Each row below holds a small network's activations on one input, seen along a few directions.
In each table, some parts of the input vary, and every possible input appears once, in random order.
A made-up example of a description, with smaller parts first: one of 4 places along a line, together with either a single point or one of 11 places along a line or (one of 3 separate values, together with one of 8 places around a ring).
Shared parts are said once, and a part with two or three values counts as separate values.
In the rows, zero is written as 128.

Other details of the inputs shift rows strongly along two fixed directions, in all tables alike. That doesn't count.

A family of inputs:
R1: [107 157 118 103  99  18 170 133 136 129 124  46 141 185 175  82 158]
R2: [118 132  88 121 111   7 188 133 173 135 121  76 162 185 171 102 137]
R3: [125 113  84 130 151 167 140 104 110 125 154  77 139 110 145 172 159]
R4: [ 89  93  66 183 103 220 157 110 114 114 127 103 120  67 130 169 154]
R5: [ 97 133  93 126 134  38 185 136 153 149 137  72 146 175 164  97 158]
R6: [149 120 165 132 133 182  85 128 114 137 136 211  80 124  99 133 134]
R7: [141 107 187 136 164 172  68 129 143 110 150 161  84  95 114 156 119]
R8: [154 109 143 127 131  92 114 137 173 115 120 171 118 128 122 144 102]
R9: [139 154 194 118 107  99  90 160 155 113 134 156 103 152 129 141 113]
R10: [122 119  85 136 161 213 141 105  59 169 148 103 137 100 112 123 158]
R11: [114 131  94 121 114  69 185 110 120 151 110  82 146 181 151  88 156]
R12: [159 126 173 119 125 107  83 140 141 120 121 177 126 114 110 106  73]
R13: [165 120 147 121 107  94 120 119 147 122  95 174 114 145 115 117 108]
R14: [111 113  69 139 178 238 128 108  63 146 152 109 159  83 105 180 132]
R15: [109 121 171 170  66 125 110 145 174  84  84 163 106 111 110 134  81]
R16: [124 144 172 125 122  94 104 161 155 128 130 183 106 161 121 131 112]
R17: [ 89 143 101 118 122  34 186 134 144 138 112  72 162 193 159 108 135]
R18: [132 127 100 127 134 230 124 106  61 145 159 113 106 112 124 162 188]
R19: [108 111  69 123 169 208 142 107  55 154 155  94 149  94 121 137 152]
R20: [155 113 157 115 123  99  97 132 149 104 105 191 106 131 112 128  96]
R21: [110 128  89 127 149 172 139 105  94 120 138  77 146 124 136 178 149]
R22: [139 140  88 110  98  45 178 128 155 125 129  54 158 158 169 136 146]
R23: [134 152 185 155 104 147 111 131 190  94  80 195 120  96 110  77 111]
R24: [145 150 180 107  95  87  97 153 142 114 137 149  97 153 140 115 129]
R25: [112 148 113 101 101  36 169 122 131 125 121  50 148 177 173  96 151]
R26: [174 138 175 123 101  76 106 134 153 136 106 161 135 140 115  84  77]
R27: [155 133 177 117 117 109  90 135 157  95 110 156 118 128 117 163  89]
R28: [120 105 167 165  71 156  93 133 155  81  91 185  85  87 107 126  93]
R29: [131 107 180 122 147 118  86 130 142 109 115 190  95 131 114 115 100]
R30: [143 112 184 136 146 145  87 121 132 128 115 194  84 129 101 110 115]
R31: [100 120  67 126 171 200 146 114  55 160 159  89 144  98 123 127 162]
R32: [172 127 189 122 108 115  86 114 148 107 107 158 103 134 120 124 101]
R33: [184 113 156 128 126 178  86 121 115 134 117 191 117  89  85 135  89]
R34: [100 119  83 134 173 208 139 117  73 153 150  96 157 100 115 161 135]
R35: [160 124 157 129 129  86 106 146 170 131 135 151 141 118 123 117  79]
R36: [133 120 161 124 143 174  76 140 115 123 146 212  80 117 106 140 130]
R37: [122 144  96 105 103  61 162 115 123 118 123  57 151 164 167 115 150]
R38: [156 120 156 129 144 172  82 140 127 122 124 184 130  90  88 165  74]
R39: [136 106 171 172  63 168  99 120 153  95  83 185  85  94 100 120  98]
R40: [127 142  90 117  93  25 191 114 141 144  99  79 158 196 160  81 144]
R41: [119 114  86 126 146 209 147  83  64 141 139  72 128 116 134 153 180]
R42: [104 130  96 121 123  21 189 135 164 142 128  70 155 183 169  98 145]
R43: [108 148  84 127 144 179 149 146  80 163 164 105 153 121 124 149 150]
R44: [122 177 101 100  82  23 180 165 127 163 142  80 163 181 163  66 141]
R45: [ 94 140  97 113 123  37 178 131 127 141 122  80 141 183 160  79 157]
R46: [136 132  86 130 141 228 135 122  56 172 163 129 129 101 110 136 164]
R47: [141 126 170 129 131 106  96 159 168 129 148 193  94 139 123 131 119]
R48: [ 67 146  68 162 158 241 162 114 118 110 116 109 162  72 123 149 169]
R49: [133 134 190 133 149 126  85 155 144 132 129 170 121 118 101 119  77]
R50: [136 146  73 103  98  56 179 133 117 145 120  77 176 148 147  99 126]
R51: [126 115  60 113 140 196 144  94  68 120 141  83 136 102 136 177 171]
R52: [123 140 190 125 133 100  96 142 152 109 123 131 109 145 127 133 109]
R53: [138 115 156 121 133 100 100 127 145 108 112 175 111 139 122 117 102]
R54: [114 159 176 144 104 107 120 146 197  81  85 180 129 103 125  70 109]
R55: [104 109  52 132 165 200 154 105  81 132 132 110 146 113 117 190 155]
R56: [180 111 169 123 123 183  79 106 120 106 113 176  95  99 100 159 111]
R57: [116 124 185 134 153 107  95 145 155 117 118 176 103 144 111 127  99]
R58: [126 125 158 129 136  92 108 135 159 110 108 163 126 150 120 138  92]
R59: [174 112 159 129 135 134  87 145 159 125 134 184 126  88 102 146  76]
R60: [132 151 108 113  94  38 183 128 127 164 114  68 169 175 150  62 127]
R61: [150 140 177 121 110  99  98 157 163 121 153 145  99 140 140 137 129]
R62: [ 87 164  87 149 105  81 198 141 197 114 105  82 175 125 165  81 157]
R63: [155 129 204 126 121 119  84 124 141 116 116 157  88 135 116 109 115]
R64: [100 115 105 131 172 222 121 102  78 123 147  92 128 105 123 188 154]
R65: [110 111  67 134 168 177 158 117  92 161 165  78 160 100 134 144 150]
R66: [114 115  99 127 151 149 146 110 115 131 154  69 134 121 150 156 162]
R67: [111 103  79 144 193 232 131 118  77 161 178 105 137  73 114 157 155]
R68: [123 138  80 127 140 156 155 148 103 167 178 101 148 116 136 135 156]
Each input here is: one of 4 places along a line, together with either one of 2 separate values or (one of 3 separate values, together with one of 5 places along a line).
- Changing only the place on the line of 4 turns R42 into R29. The same change can be made to R67. Which row results? => R31
- Start at R16 and move only the place on the line of 5, one step at a time. The first step leads to R57. Which rows follow, in order? => R17, R58, R55
- Change only the choice among 2 separate values in R28. List by row number the other rows that result. => R54
- Start at R39 and move only the place on the line of 4, one step at a time. The first step leads to R28. Which rows follow, in order? => R15, R4
- Change only the place on the line of 4 in R12. List by row number the other rows that result. => R14, R26, R35
- Change only the choice among 3 separate values in R40. List by row number the other rows that result. => R26, R32

A family of inputs:
R69: [151 137 161 126 101 101 114 147 146 125 109 176 124 134 109 107  91]
R70: [119 123 104 119 182 197 114 133  89 144 180 117 126 112 126 190 154]
R71: [167 137 189 101 128  88  93 130 131 135 130 151 106 150 125  91 115]
R72: [131 145 169 144  99 105 118 154 167 125 121 159 122 118 125  92 104]
R73: [141 121 115 124 121 125 130 110 130 110 125 109 120 127 141 150 138]
R74: [ 98 164 109 128  98  64 177 136 151 127 116  69 158 166 159  95 149]
R75: [100 142  90 123 116  75 181 119 145 121 118  52 149 153 167 116 166]
R76: [119 109  94 128 134 149 137  99  96 116 128  92 118 137 138 169 151]
R77: [130 123  98 126 117 153 148 115 107 131 133 116 118 127 134 133 165]
R78: [159 126 168 119  96  87 106 129 160 111 114 159 102 139 130 122 115]
R79: [115 116 129 114 168 126 114 136 115 135 166 119 111 151 137 170 144]
R80: [146 132 133 135 102 140 127 138 128 134 131 141 122 112 119 119 122]
R81: [150 122 134 134 111 132 117 129 136 120 126 122 131 108 126 141 111]
R82: [156 109 139 118 177 176  97 112  88 159 141 165 124 110  99 114 111]
R83: [ 95 156  90 124 107  74 187 125 138 128 116  46 163 159 165 117 156]
R84: [119 123 181 130 128  92 104 131 165  98 105 145 100 144 131 131 110]
R85: [103 109  81 151 169 211 140 113  95 142 137 145 140  88 110 133 147]
R86: [131 132 127 121 152 128 119 154 129 148 172 121 134 122 133 150 126]
R87: [125 149 176 137 101 105 114 147 161 116 113 161 116 137 128 103 113]
R88: [113 123  76 126 127  76 183 116 140 135 117  72 173 147 152 117 131]
R89: [106 114 108 134 132 172 132 115  97 131 130 129 106 130 128 139 161]
R90: [102 127 104 140 146 172 139 113 121 118 137 110 125 112 136 135 165]
R91: [133 122 103 130 125 166 131 110 104 119 131 102 133 119 130 167 139]
R92: [122 132 158 142 135 162 100 143 134 120 117 189 122 101  99 118  99]
R93: [118 128  99 132 126 163 144 118 110 131 135 121 116 121 138 126 169]
R94: [123 138 123 132 114 128 135 140 126 138 117 149 138 128 119 106 117]
R95: [111 133  85 118 108  74 180 113 139 119 123  50 153 155 169 126 160]
R96: [159 107 149 132 130 132 100 122 143 127 115 187 116 111 103 130  92]
R97: [107 107 108 129 141 147 134 103 109 109 127  93 121 134 139 164 151]
R98: [100 132  78 130 134  78 188 121 143 139 113  71 171 144 150 106 139]
R99: [143 136 122 108 152 148 122 122  77 160 139 124 144 128 113 109 121]
R100: [121 114  94 120 182 135 136 138 117 157 168 123 146 130 129 154 134]
R101: [122 121 110 120 187 183 108 143  96 147 173 140 135 106 112 178 126]
R102: [146 128 174 109 148  85  94 154 163 125 158 155 106 147 135 144 117]
R103: [153 143 161 104 131 123 105 126 101 147 136 129 123 144 122 106 123]
R104: [151 132 134 129  94 115 123 136 136 131 127 132 129 118 125 125 117]
R105: [146 117 168 122 105  93 101 125 141 111 113 157  95 151 124 135 114]
R106: [118 132  96 141 117 169 145 132 107 145 140 118 135 104 127 119 148]
R107: [138 145 172 129  97 109 107 147 154 120 113 170 109 139 123 105 110]
R108: [131 105 141 133 129 178 104 116 104 119 128 161  88 123 111 152 139]
R109: [147 120 119 121 162 215 105 114  60 162 163 123 126  91 107 132 140]
R110: [114 128 175 136 129 107 103 132 159 102 111 153  99 142 126 118 119]
R111: [146 119 169 138 123 143  93 134 157 106 124 153 120  95 117 140  87]
R112: [153 120 148 131 118 105 121 136 151 131 112 179 122 129 110 105  98]
R113: [129 119 132 131 139 154 113 124 128 112 120 137 139 104 114 151 101]
R114: [110 142  94 120 105  86 173 119 132 122 122  55 161 154 161 132 147]
R115: [132 118 129 110 157 156 116 106  70 148 144 112 111 145 123 128 151]
R116: [ 98 150 129 126  92  30 169 140 154 126 108  96 132 189 162  85 147]
R117: [136 125 109 128 126 137 129 121 117 121 119 121 144 117 122 148 109]
R118: [127 138 168 131 124  93 114 144 168 110 102 149 136 125 119 115  86]
R119: [141 127 153 133 118  93 118 145 162 134 109 182 123 132 117  88  97]
R120: [117 131 140 149 132 167 115 138 140 121 134 140 126  94 117 122 122]
R121: [144 131 124 122 108 113 126 130 126 131 114 141 139 128 117 129 108]
R122: [126 157  99 118  77  63 181 133 130 139 118  81 150 174 153 101 151]
R123: [135 100  82 136 153 164 139 104 106 133 126 120 144 108 121 155 128]
R124: [115 129 118 141 135 157 135 129 131 125 131 106 139  96 130 136 130]
R125: [154 134 164 122  96 108 104 132 144 116 115 155 113 136 120 132 108]
R126: [ 98 125  97 146 160 206 132 121 101 129 133 128 143  92 110 142 139]
R127: [111 130 121 137 128 149 135 126 128 122 129 130 118 120 135 119 156]
R128: [128 126 162 141 136  99 113 140 175 118 108 172 128 125 115  95  95]
- Changing only one part turns R106 into R93. The same change can be made to R109. Which row results? => R71
- Changing only one part turns R86 into R102. The same change can be made to R124. Which row results? => R75
- What is each input in this table made of? => one of 6 places along a line, together with either one of 2 separate values or one of 8 places around a ring
- Which other rows agree with R82 in the place on the line of 6? List them by row number. => R85, R88, R96, R98, R100, R112, R119, R123, R128
- Start at R94 and move only the place on the ring of 8, one step at a time. The first step leads to R69. Which rows follow, in order? => R121, R117, R113, R118, R126, R92
- Which other rows agree with R87 in the place on the line of 6? List them by row number. => R70, R74, R83, R91, R103, R107, R114, R122, R125
- Change only the choice among 2 separate values in R99. List by row number the other rows that result. => R101

A family of inputs:
R129: [127 144 113 102 123  39 160 138 133 147 141  76 149 181 158 113 139]
R130: [128 141 103 102 127  79 156 127 109 151 148  78 139 170 151 120 150]
R131: [104 143 106 133  93  59 174 131 161 113 106  76 151 157 161 114 143]
R132: [104 121  90 142 124 167 151 110 114 115 123  99 131 115 136 150 158]
R133: [127 110  95 117 175 208 118 107  65 148 167 113 118 112 119 171 159]
R134: [139 123 194 142 109 113  87 139 182  88 101 181 100 117 118 131  91]
R135: [117 115  81 142 156 223 136 112  78 146 141 128 140  85 109 143 149]
R136: [104 136  94 135  98 100 171 119 138 117 112  82 140 145 152 122 154]
R137: [162 108 196 119 165 174  50 132 124 121 148 201  82 107  96 158  95]
R138: [154 132 191 134 116 106  89 151 167 120 110 195 117 116 106  99  77]
R139: [118 146  89 126 107  95 175 129 120 150 120  93 160 145 140  89 140]
R140: [139 107 185 149 134 189  68 125 152  87 113 199  86  85 100 158 100]
R141: [154 152 199 124  87  14 113 167 202 121  96 173 134 156 127  66  68]
R142: [126 125 103 111 152 129 137 122  98 147 154  96 133 143 137 145 149]
R143: [118 116  81 141 154 224 136 111  76 147 141 129 139  86 109 141 149]
- What is each input in this table made of? => one of 3 separate values, together with one of 5 places along a line
- Change only the place on the line of 5 in R136. List by row number the other rows that result. => R131, R132, R134, R140
- Change only the choice among 3 separate values in R129. List by row number the other rows that result. => R131, R141
- Change only the place on the line of 5 in R130. List by row number the other rows that result. => R129, R133, R137, R142

A family of inputs:
R144: [135 120 155 128 140 128 102 132 144 117 135 150 115 124 122 144 112]
R145: [146 118 155 122 129 123 102 128 136 114 125 146 113 124 123 142 109]
R146: [125 156 139 113 104  19 158 152 164 141 119 109 150 175 152  82 116]
R147: [137 132 159 124 126 116 108 136 134 132 127 153 117 133 120 109 115]
R148: [134 123 162 129 131 136 100 128 131 117 130 150 103 126 124 137 124]
R149: [127 129 154 138 124 134 115 133 151 113 116 157 116 118 120 118 118]
R150: [120 120 111 138 125 172 135 115 113 125 125 129 123 110 121 137 143]
R151: [121 133 107 121 113 106 152 123 118 132 131  93 132 151 146 130 152]
R152: [138 123 145 131 115 127 113 131 146 113 111 149 125 115 119 126 106]
R153: [142 128 153 125 135 111 111 141 143 133 133 153 127 127 120 119 106]
R154: [137 126 110 125 137 159 126 119  98 142 137 130 129 118 120 135 137]
R155: [131 120 119 138 125 163 125 116 120 121 119 137 124 109 120 136 130]
R156: [112 136 107 123 129 110 152 126 123 129 136  93 135 147 145 128 157]
R157: [110 121 109 143 142 166 134 124 122 125 128 129 130 108 123 139 138]
R158: [117 122  86 127 147 162 144 114  99 136 144  89 139 119 135 160 150]
R159: [150 126 150 122 126 113 111 136 132 130 126 150 125 129 118 117 101]
R160: [117 134  96 133 117 113 162 125 131 130 120  94 154 130 138 124 135]
R161: [137 136 157 123 131 118 109 143 139 130 130 155 119 131 122 110 116]
R162: [110 140 113 117 120  67 159 135 145 132 128  88 143 165 154 117 140]
R163: [125 129 102 119 119 110 150 116 116 131 128  92 139 150 145 133 147]
R164: [137 122 123 128 147 158 120 127 110 140 139 134 135 115 115 138 121]
R165: [144 131 156 122 119 118 110 136 132 133 127 156 116 134 118 114 113]
R166: [105 124  78 141 139 171 151 118 109 132 137 102 147 106 132 146 150]
R167: [116 123 124 143 130 172 123 118 118 122 124 138 119 108 119 133 137]
- What is each input in this table made of? => one of 3 separate values, together with one of 8 places around a ring
- Changing only the choice among 3 separate values turns R155 into R163. The same change can be made to R167. Which row results? => R148
- Start at R146 and move only the place on the ring of 8, one step at a time. The first step leads to R153. Which rows follow, in order? => R164, R159, R154, R165, R147, R161
- Change only the choice among 3 separate values in R156. List by row number the other rows that result. => R149, R161
